A small network was trained on invented records. Each row is its activation on one of them, seen along a few directions.
Each row is followed by the record's values for the fields GUMOM, GEN, TAZ, LABA.
A field that a record lacks is left out.
The largest differences between rows may come from other fields.
In the rows, zero is written as 500.
Random noise pushes rows far along 2 fixed directions. That doesn't count. These rows show it; they differ only by the noise:
606  580  544  604  540  572  473  333  397  630  472  490  448  507  262  575  529  486  404  494  514  553
444  573  469  544  374  476  480  461  296  545  484  307  449  377  399  551  632  561  534  618  610  564
498  572  514  543  446  510  480  421  320  590  464  385  458  470  339  561  591  545  509  586  598  542
513  563  585  484  513  527  487  416  299  650  415  454  489  636  280  572  558  566  554  602  650  485

508  510  490  578  521  516  533  419  379  494  465  510  504  345  443  530  514  522  512  487  483  588 -> TAZ is nesi, LABA is setur
679  471  621  666  647  575  477  337  695  639  514  598  487  534  380  525  363  470  282  320  365  575 -> GUMOM is nugu, GEN is bof, TAZ is nesi, LABA is vif
445  358  557  429  418  393  447  595  691  676  468  336  587  313  567  599  473  549  482  481  487  554 -> GUMOM is nugu, GEN is fim, TAZ is nesi, LABA is vif
365  574  301  662  310  442  535  674  547  154  659  325  415  133  792  367  552  454  565  578  436  651 -> GUMOM is pip, GEN is bof, TAZ is nesi, LABA is vif
397  476  576  379  519  482  521  665  499  424  502  551  436  715  671  449  408  532  543  534  584  465 -> TAZ is gugo, LABA is vif
387  586  431  466  510  506  535  637  400  343  552  592  522  699  579  322  457  470  615  533  613  459 -> GUMOM is pip, GEN is bof, TAZ is gugo, LABA is vif
514  423  514  500  528  467  551  476  395  629  425  514  542  369  372  562  480  502  592  480  507  488 -> TAZ is nesi, LABA is setur
350  507  576  390  363  585  457  406  337  521  303  389  425  799  519  499  614  660  614  599  710  544 -> TAZ is miz, LABA is setur
468  589  359  673  438  596  501  504  567  205  682  447  409  402  667  359  503  386  421  451  434  621 -> GUMOM is pip, GEN is bof, TAZ is gugo, LABA is vif
316  510  373  462  394  366  528  744  453  250  584  373  426  346  674  393  579  470  661  650  622  483 -> GUMOM is pip, GEN is fim, TAZ is gugo, LABA is setur
626  606  481  628  621  706  458  430  500  451  531  681  457  683  468  470  427  384  470  517  501  476 -> GUMOM is pip, GEN is bof, TAZ is miz, LABA is vif
594  438  472  640  589  551  468  411  516  554  542  621  459  384  442  458  469  371  352  340  385  535 -> TAZ is gugo, LABA is setur
667  577  591  555  611  654  496  254  428  605  420  643  471  652  284  496  521  491  447  516  435  418 -> GUMOM is vede, GEN is bof, TAZ is gugo, LABA is setur
605  397  626  412  686  483  579  586  450  652  451  795  626  784  368  558  265  523  629  515  563  300 -> TAZ is nesi, LABA is vif
388  489  574  412  368  449  460  557  486  617  418  330  544  525  585  523  595  603  527  636  573  565 -> GUMOM is nugu, GEN is bof, TAZ is miz, LABA is vif
627  527  350  678  498  574  500  474  380  377  611  472  480  185  508  496  578  347  475  503  397  509 -> GUMOM is pip, GEN is bof, TAZ is gugo, LABA is setur
542  514  504  509  458  480  507  541  601  526  569  511  496  482  483  522  437  442  352  417  445  619 -> GUMOM is vede, GEN is bof, TAZ is miz, LABA is vif
378  537  391  530  437  407  451  629  318  415  537  395  523  273  564  461  578  571  645  642  585  438 -> GUMOM is nugu, GEN is fim, TAZ is nesi, LABA is setur
514  567  479  581  565  533  535  636  402  319  572  585  520  488  543  394  451  441  620  612  533  453 -> GUMOM is pip, GEN is bof, TAZ is nesi, LABA is vif
490  487  447  496  582  517  516  542  588  482  617  512  508  425  580  426  472  420  414  454  431  457 -> GUMOM is vede, GEN is fim, TAZ is gugo, LABA is vif
682  462  684  412  705  564  518  396  484  738  367  669  500  834  248  659  380  488  425  420  526  474 -> TAZ is miz, LABA is setur
459  496  519  422  586  493  529  661  284  465  453  586  597  618  566  514  417  581  711  631  625  374 -> TAZ is nesi, LABA is vif
336  420  510  329  366  462  509  596  426  535  386  350  520  489  648  590  612  586  626  586  622  549 -> TAZ is miz, LABA is setur
425  529  394  483  465  551  508  612  453  335  551  457  506  377  658  392  560  503  492  610  527  505 -> GUMOM is vede, GEN is fim, TAZ is miz, LABA is vif
395  428  513  433  437  359  553  657  398  519  449  483  568  399  585  541  556  571  617  569  543  496 -> TAZ is nesi, LABA is setur
531  551  508  552  523  628  497  418  526  415  484  540  495  620  461  375  501  487  371  491  464  601 -> GUMOM is vede, GEN is bof, TAZ is miz, LABA is vif
357  673  505  510  398  581  433  492  446  348  470  481  473  627  636  376  556  581  483  567  532  548 -> GUMOM is vede, GEN is bof, TAZ is miz, LABA is vif
455  432  481  413  514  316  506  634  560  571  525  463  635  321  515  571  518  507  559  534  468  493 -> GUMOM is vede, GEN is fim, TAZ is nesi, LABA is setur
269  483  364  425  211  432  551  598  385  413  532  134  504  295  609  447  665  592  603  675  651  592 -> GUMOM is vede, GEN is bof, TAZ is miz, LABA is vif
480  574  404  567  537  497  489  536  606  311  600  556  396  410  558  377  461  377  444  406  432  510 -> GUMOM is pip, GEN is fim, TAZ is gugo, LABA is setur
627  552  444  534  642  567  516  540  555  410  547  617  501  627  429  437  412  372  439  509  457  479 -> GUMOM is pip, GEN is fim, TAZ is miz, LABA is vif
416  619  429  603  239  539  467  377  568  368  531  249  402  267  612  419  604  488  313  449  345  745 -> GUMOM is vede, GEN is bof, TAZ is miz, LABA is vif
481  568  304  687  283  519  450  319  453  545  545  259  380  124  497  542  674  546  392  552  465  656 -> GUMOM is nugu, GEN is bof, TAZ is miz, LABA is setur
374  572  567  477  414  600  440  503  524  395  418  499  421  797  602  394  489  598  513  545  648  574 -> GUMOM is vede, GEN is bof, TAZ is miz, LABA is vif
580  380  564  419  523  406  494  519  382  674  416  534  595  571  380  669  436  598  654  539  589  381 -> TAZ is nesi, LABA is setur
536  585  429  669  458  506  538  435  529  397  586  455  454  305  497  542  496  432  477  414  413  517 -> GUMOM is pip, GEN is bof, TAZ is nesi, LABA is setur
420  412  461  402  556  359  518  719  478  573  564  510  668  474  494  527  403  500  648  579  624  360 -> GUMOM is vede, GEN is fim, TAZ is nesi, LABA is vif
434  322  650  236  513  347  473  646  576  669  430  476  662  588  466  563  496  527  584  487  563  394 -> GUMOM is vede, GEN is fim, TAZ is gugo, LABA is setur
523  443  565  413  496  393  484  520  582  688  443  447  501  512  411  612  503  560  418  492  522  528 -> GUMOM is nugu, GEN is fim, TAZ is miz, LABA is setur

Here are new rows. What are their fields?
390  484  495  422  538  505  483  621  526  339  494  563  509  718  618  398  487  496  626  508  657  517 -> GUMOM is pip, GEN is fim, TAZ is gugo, LABA is setur
527  449  564  451  553  552  495  453  452  645  377  571  556  837  360  459  455  592  532  577  649  461 -> GUMOM is nugu, GEN is bof, TAZ is miz, LABA is vif
530  619  500  629  520  627  446  366  665  286  555  631  389  652  594  408  478  436  382  369  419  630 -> GUMOM is pip, GEN is bof, TAZ is gugo, LABA is setur
477  527  286  583  462  448  556  662  446  225  673  416  411  163  678  430  576  395  508  542  436  477 -> GUMOM is pip, GEN is fim, TAZ is gugo, LABA is setur
420  466  347  447  364  396  573  686  211  395  531  359  571  335  607  470  679  530  786  760  621  394 -> GUMOM is pip, GEN is bof, TAZ is gugo, LABA is setur
290  512  501  335  361  379  580  657  445  397  467  481  488  678  642  381  574  583  685  596  647  449 -> GUMOM is pip, GEN is bof, TAZ is gugo, LABA is setur
519  489  537  512  466  383  538  472  336  596  438  329  540  413  362  553  587  586  600  602  504  476 -> GUMOM is nugu, GEN is bof, TAZ is nesi, LABA is setur
542  480  463  521  445  554  428  424  486  456  453  460  448  485  569  554  556  501  465  496  466  556 -> TAZ is miz, LABA is setur
373  467  607  358  431  494  451  474  319  708  290  354  572  762  446  552  652  693  690  709  766  455 -> GUMOM is nugu, GEN is bof, TAZ is miz, LABA is setur
619  474  683  449  655  571  420  220  754  789  389  618  507  674  321  553  427  503  253  293  370  518 -> GUMOM is nugu, GEN is fim, TAZ is gugo, LABA is setur
268  558  295  541  302  404  556  703  396  271  622  271  519  240  712  407  563  507  684  583  583  506 -> GUMOM is pip, GEN is bof, TAZ is nesi, LABA is vif
653  430  566  522  680  461  501  450  675  609  522  713  562  569  376  601  343  486  420  351  433  434 -> GUMOM is vede, GEN is fim, TAZ is nesi, LABA is setur
502  362  699  311  603  447  448  567  607  780  382  595  631  756  376  552  362  602  585  536  625  383 -> GUMOM is nugu, GEN is fim, TAZ is nesi, LABA is vif
717  551  546  666  744  674  451  322  495  557  437  724  418  642  328  546  387  402  259  311  359  513 -> TAZ is miz, LABA is setur
466  439  560  331  512  506  545  550  471  541  434  609  488  633  557  480  495  535  595  535  562  390 -> TAZ is gugo, LABA is setur
398  373  539  377  494  323  482  640  312  622  436  362  650  545  480  555  555  690  762  661  725  373 -> GUMOM is nugu, GEN is fim, TAZ is nesi, LABA is setur
591  408  458  477  612  381  557  705  358  538  578  578  628  450  423  619  448  464  733  637  600  279 -> GUMOM is pip, GEN is fim, TAZ is nesi, LABA is setur
500  515  386  519  470  464  522  489  374  516  527  350  448  290  423  557  602  532  489  626  555  542 -> GUMOM is nugu, GEN is fim, TAZ is miz, LABA is setur
540  451  435  572  582  447  543  532  383  542  497  563  520  303  412  539  448  468  538  505  494  504 -> TAZ is nesi, LABA is setur
